A small network was shown many inputs. Here are its activations along a few directions, one row for each input.
Each table varies a few parts of the input and shows all the possible inputs, shuffled.
Descriptions start from the smaller parts, as in this example, which fits no table here: one of 4 places along a line, together with either a single point or one of 11 places around a ring or (one of 3 separate values, together with one of 8 places around a ring).
Shared parts are said once, and a part with two or three values counts as separate values.
In the rows, 128 means zero.

Other details of the inputs shift rows strongly along two fixed directions, in all tables alike. That doesn't count.

A family of inputs:
x1: [141 116 110 101  98 136 157 125 149 133  96 172 115  82 140]
x2: [167 152 141 125 185  57 139 112  90 115 131  83 128 193 149]
x3: [116 142 147 143 149 132 117 134 131 136 148  91 128 155 122]
x4: [ 76 115 154 139 111 185 101 150 155 137 169 119 123 136 104]
x5: [146 121 135 109 163 110 140 130 134 107 123 103 122 198 151]
x6: [139 117 105 130  99 127 126 136 112 133  96 171 130  69 123]
x7: [166 157 150 113 184  65 143 109  94 120 147  80 119 187 155]
x8: [119 125 146 136 146 118 127 118 127 118 143 100 140 162 122]
x9: [144 131 136 133 164  91 124 125 102 111 128 100 136 181 134]
x10: [103 112 145 141 135 140 116 126 134 116 144 107 145 159 113]
x11: [148 145 126 112 108 112 151 113 120 149 125 155 110  62 136]
x12: [109 123 146 132 137 141 109 143 128 125 155 109 123 156 124]
x13: [140 138  80 129  95 152 127 137 140 142 104 176 122  82 135]
x14: [102 123 153 130 134 143 117 131 135 123 158 109 127 156 117]
x15: [ 89 117 114 136 112 199  96 155 162 125 152 134 128 158 120]
x16: [147 136 110 129 113 106 142 118 116 139 100 153 127  67 130]
x17: [143 130 120 112 104 111 148 112 117 134 114 164 120  67 132]
x18: [151 134 109 126 111 106 136 130 109 141 103 159 121  73 133]
x19: [126 112 118 117  91 136 136 120 122 126 109 174 130  66 120]
x20: [107 111 143 132 135 143 106 143 125 114 147 114 132 161 120]
x21: [ 83 118 120 133 110 199 105 142 168 124 154 135 132 157 114]
x22: [ 86 122 111 151 116 200  95 150 170 129 141 126 139 155 109]
x23: [ 74 100 149 139 109 184  99 147 149 120 156 127 135 142 100]
x24: [ 77 111 148 150 111 180 103 147 157 135 159 115 136 134 102]
x25: [146 120 113 122 106 108 148 105 114 125  98 161 140  72 128]
x26: [143 146 151 129 168  86 142 105 115 121 147  82 134 176 137]
x27: [108 106 142 131 136 144 106 140 121 108 141 116 137 165 119]
x28: [125 137 143 141 156 113 122 126 122 124 138  93 134 164 125]
x29: [140 126 114 117 102 121 134 130 116 137 114 164 117  66 133]
x30: [186 163 115 116 145  54 166  95  94 138  98 131 121  87 152]
x31: [152 143  86 117 108 125 153 104 137 134 103 165 132  85 141]
x32: [ 84  95 135 135 110 195 115 153 182 127 134 123 134 155 111]
x33: [138 118 100 120  97 146 144 136 155 141  84 166 121  74 131]
x34: [150 154 145 131 172  88 129 126 105 130 143  84 123 180 142]
x35: [177 132  99 107 123  95 160 126 126 133  78 159 115 100 154]
x36: [136 125 139 137 165  98 125 114 107 103 121  95 148 181 126]
x37: [ 78 105 138 156 115 181  92 154 149 127 141 120 141 138  98]
x38: [190 158 118 101 143  53 164 100  87 134 109 139 111  91 161]
x39: [166 157 143 125 185  61 139 114  93 121 135  81 126 191 149]
x40: [102 125 121 137  70 178 125 142 154 166 132 167 119  31 110]
Each input here is: one of 5 places around a ring, together with either one of 2 separate values or one of 6 places along a line.
The inputs of x39 and x38 match in every part but the place on the ring of 5. If x13 is changed in the same way as x39 into x38, which row does it become? -> x15
The inputs of x5 and x32 match in every part but the place on the ring of 5. If x12 is changed in the same way as x5 into x32, which row does it become? -> x24
Change only the place on the ring of 5 in x37. List by row number the other rows that result. -> x9, x10, x20, x23
Change only the choice among 2 separate values in x21. List by row number the other rows that result. -> x1

A family of inputs:
x41: [ 97 130 152 161 162 152  82 165 131 129 166  68 133 207 116]
x42: [180 165 126 126 175  54 137 119  80 128 117 102 118 153 152]
x43: [ 81  95 162 150 154 150  93 131 127  90 154  84 160 208  99]
x44: [ 95 136 150 167 161 151  84 159 133 131 165  70 136 208 110]
x45: [ 86 114 145 129  80 188 119 148 162 158 155 147 113  65 110]
x46: [184 141  67  95  91 108 173 108 132 139  73 202 113  47 161]
x47: [ 85 125 183 131 154 154 109 139 145 123 188  73 121 202 115]
x48: [ 83 120 144 135  80 187 121 143 164 160 154 149 116  67 104]
x49: [168 119 138 115 164  51 153  94  83  94 102 111 147 154 142]
x50: [167 123 135 115 161  51 151  89  78  92 110 117 148 157 141]
x51: [169 159 149 102 163  57 167  86  99 125 147 102 119 147 155]
x52: [ 82  89 169 144 153 147  93 142 124  91 152  88 150 212 101]
x53: [ 92 131 111 159  90 188  88 165 142 159 135 149 124  70 104]
x54: [183 150 105 105 167  73 169  97 126 111  97 117 129 181 163]
x55: [ 82 123 140 132  82 190 118 139 161 155 157 148 117  64 106]
x56: [100 104  99 127  82 205 117 160 183 141 115 167 122 100 123]
x57: [183 140  72  92  95 107 172 113 132 139  65 201 106  46 159]
x58: [165 118 101 116  90  83 163  99  97 128  68 193 137  21 128]
x59: [180 166 120 129 171  55 138 113  80 129 124 103 125 154 153]
x60: [ 97 113  94 130  83 208 115 150 181 137 117 168 126  99 119]
What do these inputs look like to the network? -> one of 4 separate values, together with one of 5 places around a ring
The inputs of x57 and x56 match in every part but the place on the ring of 5. If x42 is changed in the same way as x57 into x56, which row does it become? -> x41
Change only the choice among 4 separate values in x60. List by row number the other rows that result. -> x43, x53, x55
Change only the choice among 4 separate values in x48. List by row number the other rows that result. -> x44, x54, x58

A family of inputs:
x61: [187 167 139 107 185  52 155 118  98 131 126  89 103 175 168]
x62: [ 97 147 168 133 167 152 125 123 167 131 190  57 125 221 127]
x63: [166 123  74 119 102 114 147 123 124 127  71 182 133  78 144]
x64: [ 85 103 190 133 161 132 101 129 113  97 184  74 141 211 107]
x65: [160 155 112  96 103 113 158 118 125 156 125 168  94  55 154]
x66: [150 117 132 120 104  89 141 126  90 137  97 164 121  40 126]
x67: [164 174  88 132 113 111 139 125 117 166 107 157 110  52 143]
x68: [188 178 123 122 183  52 149 110  94 135 132  88 117 175 165]
x69: [ 70  96 143 165  89 183  81 164 130 139 149 138 143  91  86]
x70: [106  96 145 131 167 151 104 154 149  92 133  86 138 249 126]
x71: [141 128 136 116  98  96 165  86 114 137 114 159 133  36 122]
x72: [184 150  96 123 183  61 148  95  99  95  88 107 147 195 155]
x73: [ 79  84 119 120  85 213 107 155 175 116 132 165 129 130 111]
x74: [ 75  93 119 130  86 215 123 136 196 124 129 152 141 124 106]
x75: [ 67 108 137 173  95 186  76 158 129 138 145 135 146  88  81]
What do these inputs look like to the network? -> one of 3 separate values, together with one of 5 places along a line
The inputs of x74 and x72 match in every part but the place on the line of 5. If x71 is changed in the same way as x74 into x72, which row does it become? -> x75
A walk changes only the place on the line of 5. It starts at x67 and steps to x68. List the rest of the walk in order. -> x61, x65, x62
Change only the choice among 3 separate values in x61. List by row number the other rows that result. -> x66, x70
